Each row below holds a small network's activations on one input, seen along a few directions.
Each table varies a few parts of the input and shows all the possible inputs, shuffled.
Descriptions start from the smaller parts, as in this example, which fits no table here: one of 6 places along a line, together with either a single point or one of 11 places around a ring or (one of 3 separate values, together with one of 5 places around a ring).
Shared parts are said once, and a part with two or three values counts as separate values.
(in the rows, 128 means zero)

Rows:
r1: [190 128 108  31  98 162  80 177 122 125 100 109  98]
r2: [152  92  63 117 122  91 124 144 187 198 138  94 121]
r3: [ 96 160 202 229  84 124 195 112 114  48 136 134 167]
r4: [ 71  90 226 176 133 172 172 100  68  94 126 104 169]
r5: [167  78  61 113 105 101 133 145 175 189 156  85 130]
r6: [181 137 105  32 105 163  80 173 129 127  88 113  94]
r7: [159  93  64  91 117 106 123 125 121 173 162 171 183]
r8: [191 101  78 100 124 127  76 170 160 136 134  47 105]
r9: [120 189  82  78 149 159  87 155 108 183 131 175 123]
r10: [167 161 111  38 132 142  66 168 143 142  63 126  82]
r11: [162  86  61 115 113  96 130 141 180 194 147  89 127]
r12: [ 53 114 226 180 160 162 168  88  89 105  98 115 159]
r13: [181 118  78 104 141 117  70 162 170 145 116  54  98]
r14: [166 123  77 105 149 116  67 165 179 147 105  58  93]
r15: [139 118  61  97 141  97 118 112 138 183 131 183 174]
r16: [181 146 109  34 115 153  74 169 132 134  81 117  91]
r17: [ 86 168 201 230  92 124 196 108 124  50 125 137 163]
r18: [ 62 106 228 180 150 163 167  91  79 103 108 112 162]
r19: [172 155 106  35 122 153  75 165 139 135  69 121  87]
r20: [181 109  75 101 132 127  76 166 168 138 122  49 101]
r21: [152 104  61 119 129  87 125 133 190 202 127  97 120]
r22: [ 87 113 202 189 138 107 180  72 102  42 165 162  82]
r23: [139 162  85  73 125 169  91 166  91 173 162 164 133]
r24: [ 72 129 201 191 155 102 179  63 118  48 146 169  74]
r25: [140 127  65 100 150  87 112 108 140 189 123 188 170]
r26: [125 179  82  76 141 164  89 159 103 179 140 172 126]
r27: [144 153  85  71 116 174  94 170  86 169 171 160 136]
r28: [ 86  93 200 185 122 121 186  89  95  31 182 155  87]
r29: [ 77 121 200 189 146 107 182  68 112  43 155 165  77]
r30: [153 113  64 122 138  77 118 128 192 208 120 102 116]
r31: [ 48 122 226 182 168 157 166  83  95 109  89 119 155]
r32: [166 133  80 109 158 106  61 160 182 153  98  63  90]
r33: [155 113  62  96 133  98 121 109 128 181 141 179 179]
r34: [154 104  59  93 124 108 127 113 126 174 149 174 182]
r35: [140 174  83  75 133 165  92 155  94 177 151 167 131]
r36: [ 96 148 204 229  77 129 194 123 109  44 146 132 169]
r37: [ 66  98 227 178 142 167 169  96  73  98 117 108 166]
r38: [ 72 181 205 234 111 114 187 105 137  58 109 147 154]
r39: [ 87 177 204 233 101 115 190 103 126  56 118 142 160]
r40: [ 87 101 203 189 131 112 179  83  97  37 175 160  84]
The inputs of r30 and r11 match in every part but one. If r32 is changed in the same way as r30 into r11, which row does it become?
> r20
What do these inputs look like to the network?
> one of 5 places along a line, together with either one of 3 separate values or one of 5 places around a ring
Which other rows does r8 become when the place on the ring of 5 takes its other values? List them by row number.
> r1, r5, r7, r27
Which other rows does r33 become when the place on the ring of 5 takes its other values? List them by row number.
> r2, r13, r16, r35
Which other rows does r28 become when the choice among 3 separate values takes its other values? List them by row number.
> r4, r36

Rows:
r41: [ 98 124 150 186 104 136 192  99 104 130 150 171 185]
r42: [113 184 175 109 128 164 102 143  72  70 110 176 120]
r43: [172 118  88 125 115  96 106 132 171 147 105  72 139]
r44: [ 80 114 169 190 165 114 166  87 121 133 124 112 171]
r45: [130 139  76 143 130  87 137 120 164 197 133 126 159]
r46: [145  92  72 107 118  93 151 114 137 177 193 186 130]
r47: [ 96 160 163  88 138 172 126 131  69  72 113 187  76]
r48: [150 173  97  50 124 147  78 178 110 150 112 175 116]
r49: [128  80  77 126 129 125 132 107 127 209 155 139 201]
r50: [111 101  89 139 150 104 128 113 161 219 125 115 162]
r51: [143 143 111  41 160 173  78 155  93 176  89 128 154]
r52: [166  88  68 111 130  85 108 124 170 118 128 106  79]
r53: [ 96 105 152 159 114 111 189  85 103 107 187 195 129]
r54: [126 159 182 135 115 164 122 161 126  56 125 101  82]
r55: [107 141 158 212 138 112 164  89 131 120 130 132 159]
r56: [133 139  70 140 133  81 132 125 183 172 153 154 137]
r57: [137 135 187 124 134 150 112 136 103  52 138 102  51]
r58: [ 84 151 197  99 141 199 115 130  70 121  82 140 141]
r59: [181 146  94  86 120 143  73 173 157 115 132  89  93]
r60: [ 87 141 156 200 127  88 166 109 139 106 148 159 134]
r61: [182 122 102  70 132 131  76 157 140 120 143  95  55]
r62: [142 149  81  34 139 153  89 156 102 141 117 181  79]
r63: [113 120 197 139 137 183 106 138 101  92  99  57 115]
r64: [147  85 106 108 139 108 122 142 171 173  93  64 140]
r65: [131 126 166 177 116 108 139 112 157  52 121 105 115]
r66: [104 189 184 102 122 183 124 138  71  99  91 152 137]
r67: [178 140 106  94 115 158  93 180 149 152 106  74 105]
r68: [148 112  69 134 107 118 155 128 138 201 157 163 187]
r69: [164 112  88 123 108  80 110 155 183 137 119 106 110]
r70: [ 72  98 162 164 131 139 194  97  94 144 146 151 196]
r71: [112  93 185 168 144 124 147 108 133  93  93  63 144]
r72: [112  96 156 162 121 104 159 108 143  58 121 117  70]
r73: [128 126 172 180 113 114 143 107 138  76 101  77 137]
r74: [159 177  97  53 129 162  74 154  98 159  98 141 147]
r75: [142 118  62 122 106 105 148 129 153 173 181 183 168]
r76: [133 158 184 143 119 168 114 147 102  70 108  68 110]
r77: [100 125 141 184 107 110 168 101 100  97 174 186 172]
r78: [ 79 117 140 184 142  94 177  86 132  97 153 165  96]
r79: [145 115  74 129 152  68 122 100 160 168 166 154 106]
r80: [148 107 117  81 129 166  82 168 144 170 101  56 113]
The inputs of r77 and r42 match in every part but one. If r75 is changed in the same way as r77 into r42, which row does it become?
> r48
The inputs of r80 and r50 match in every part but one. If r54 is changed in the same way as r80 into r50, which row does it become?
> r60
What do these inputs look like to the network?
> one of 2 separate values, together with one of 4 places along a line, together with one of 5 places along a line
Which other rows does r61 become when the place on the line of 5 takes its other values? List them by row number.
> r46, r52, r62, r79

Rows:
r81: [165  89  95  61 133 142  76 172 154 167 103  64 100]
r82: [115 192 151  80 140 170 100 139  78 106 120 190  84]
r83: [132 142 181 172  93 134 148 141 126  72 111  90 133]
r84: [122 168 152 129  95 141 150 128  78  76 154 203 139]
r85: [158 133  48 128 116 101 114 150 169 193 125 108 184]
r86: [ 93 116 144 173 148 108 168  81 136 157 108 125 167]
r87: [106 152 174 164  94 158 155 145 114  90 107 119 167]
r88: [149 113  81  35 137 167  77 162 117 189 121 140 139]
r89: [163 149  29 102 118  88 110 139 140 180 169 198 150]
r90: [180 113  48 140 113  64 110 151 212 143 149  93  97]
r91: [ 93 125 138 153 148 112 164  76 119 163 132 173 170]
r92: [164 119  57 141 113  83 109 161 196 176 131  84 144]
r93: [149 103  86  51 135 163  82 168 134 184  98  91 137]
r94: [140 154 171 120 141 139  94 145 142  60  95  88  40]
r95: [ 87 125 124 146 148  91 161  83 116 137 156 219 142]
r96: [150 143 171 169  89 118 154 129 144  46 131  93  80]
r97: [158 144  43 113 118 106 110 144 151 199 147 157 185]
r98: [116  94 143 182 143  70 165  84 180 108 134 108  82]
r99: [ 90  99 167 173 137 146 173  93  96 126 140 108 166]
r100: [ 91 109 160 154 138 150 169  88  78 131 164 155 169]
r101: [134 159 179 119 142 155  94 147 118  92  76  77  90]
r102: [180  84  86  60 133 123  77 162 170 133 121  73  54]
r103: [ 94 112 146 146 137 127 164  86  68 104 186 200 144]
r104: [108  98 152 186 147  82 158  88 156 132 112 103 138]
r105: [164 120  67  22 138 146  77 150  99 170 142 178 107]
r106: [107 173 172 113 143 179  99 151 105 110  72 106 124]
r107: [ 95  80 176 189 134 123 164 107 123 101 145  88 135]
r108: [109 187 165  92 142 188 100 143  88 125  97 150 118]
r109: [112  81 166 185 129 107 168  93 141  76 166  92  83]
r110: [117 163 167 142  97 159 150 132  89  95 130 164 172]
What do these inputs look like to the network?
> one of 5 places along a line, together with one of 6 places around a ring
The inputs of r88 and r102 match in every part but the place on the line of 5. If r97 is changed in the same way as r88 into r102, which row does it become?
> r90
Which other rows does r110 become when the place on the line of 5 takes its other values? List them by row number.
> r83, r84, r87, r96
Which other rows does r82 become when the place on the line of 5 takes its other values? List them by row number.
> r94, r101, r106, r108
